A small network was trained on invented records. Each row is its activation on one of them, seen along a few directions.
Records have a field called P. Each example row is followed by its value.
Other fields move the rows too, some of them a lot.
In the rows, 128 means zero.
[155 147 100 107 141  90 115 163 129 113 144 122 100]
p2
[141 122 151 111 125 101 141 134 142  66 115 103 135]
p11
[139 119 147 111 135 116 157 133 116 117 117  98 121]
p10
[139  91 132 120 151 149  99 113 128 141 172 130 137]
p7
[129 149 129 111 165 111 130 129 125 166 133 154 165]
p2
[183  83 100 113 118 100 152 127 158 104 172 110 164]
p1
[ 61 182 176 142 159 169  71  42  79 237  68 131 134]
p3
[128 140 130 108 114 120 131 183 142 100 142 138 119]
p9
[ 80 145 152 166 118 151  70  86 140 213  76 145 149]
p5
[ 82 192 164 151 137 160  95  75 106 195 120 137 112]
p3
[143 114 160 128 144 105 170 127 130 134 143 129 136]
p10
[142 122 128 141 119 115 129 134  85  89 135 138 149]
p12
[138  90  94 117 127 145 158 165 155  70 140 135 114]
p8
[102 118 104 133 111 133 157 138  88 138 122 111 139]
p4
[148 117 100 145  98 106 139 150 108  64 179 136 120]
p12
[145 147 119 131 151 167 152 131 123 124 106 128 137]
p6
[145 122 120 116 112  93 164 151 173  44 171 119 119]
p11
[150 108 163 134 147 148  93 121 118 140 160 136 126]
p7
[156 127 134 146 147 146 133 136 115 136  96 104 114]
p6
[150  98 112 167 123  99 117 160 169 111 151  97 148]
p5
[115 134 134 121 116 121 126 177 145 120 149 140 121]
p9
[169 134 108  94  99 142 145 119 145 124 135 142 159]
p1
[ 92 126 109 144 114 115 131  94  86 189  90 138 118]
p4
[142  87 117 127 151 128 146 156 139  67 119 120 131]
p8

Here are new rows. What is P for each?
[137 166 145 110 152 118 116 146 106 146 100 125 147]
p2
[108 143 140 132 104 157 116 113  74 131 106 144 160]
p12
[152  87 118 115 157 136 107 117 134 113 186 126 134]
p7
[138 137 133 115 117 123 171 136 134 105 150 121 108]
p10
[129 142 154 152 102 122 104 121  80 132 121 160 122]
p12
[124 127 151 111 135 117 121 170 127 116 114 116 145]
p9
[168  81 103 142 135  95 149 179 159  40 160 123  88]
p8
[ 90 121 143 115 119 114 112  86 150 135 109 143 120]
p11
[134 135 110 127 136 173 146 124 133 149 108 143 116]
p6
[134  98 156 130 134 108 162 130 132 149 147 114 126]
p10
[129 143 149 121 119 133 169 132 131 132 138 132 115]
p10
[115 114 133 109 132 101 134 108 160  87 128 145 131]
p11
[123 132 145 120 105 140 160 137 128 143 132 115 103]
p10
[ 98 169 146 151 148 126  89  76 111 180 123 124  95]
p3
[121  76  77 141 129  87 167 145 114 119 166 111 132]
p4
[135 148  88  90 145 122 134 156 125 110 137 108 143]
p2
[122 166 107  88 149 109  95 111 108 170  98 166 124]
p2
[100 132 125 150 114 121 101  84  84 163 111 169 141]
p12
[159 107 105 142 168 124 158 127 144 119 143 131 134]
p6
[109 125 151 112 132 111 130  99 153 108 114 157 138]
p11
[124 110 126 117 120  96 110 173 145 120 142 125 100]
p9
[136 124 173 124 138 174  76 118  95 151 119 117 124]
p7
[ 67 177 154 136 143 179  93  67  97 207  99 112 134]
p3
[124 107 102 142 118 104 157 149  93 120 128 105 123]
p4
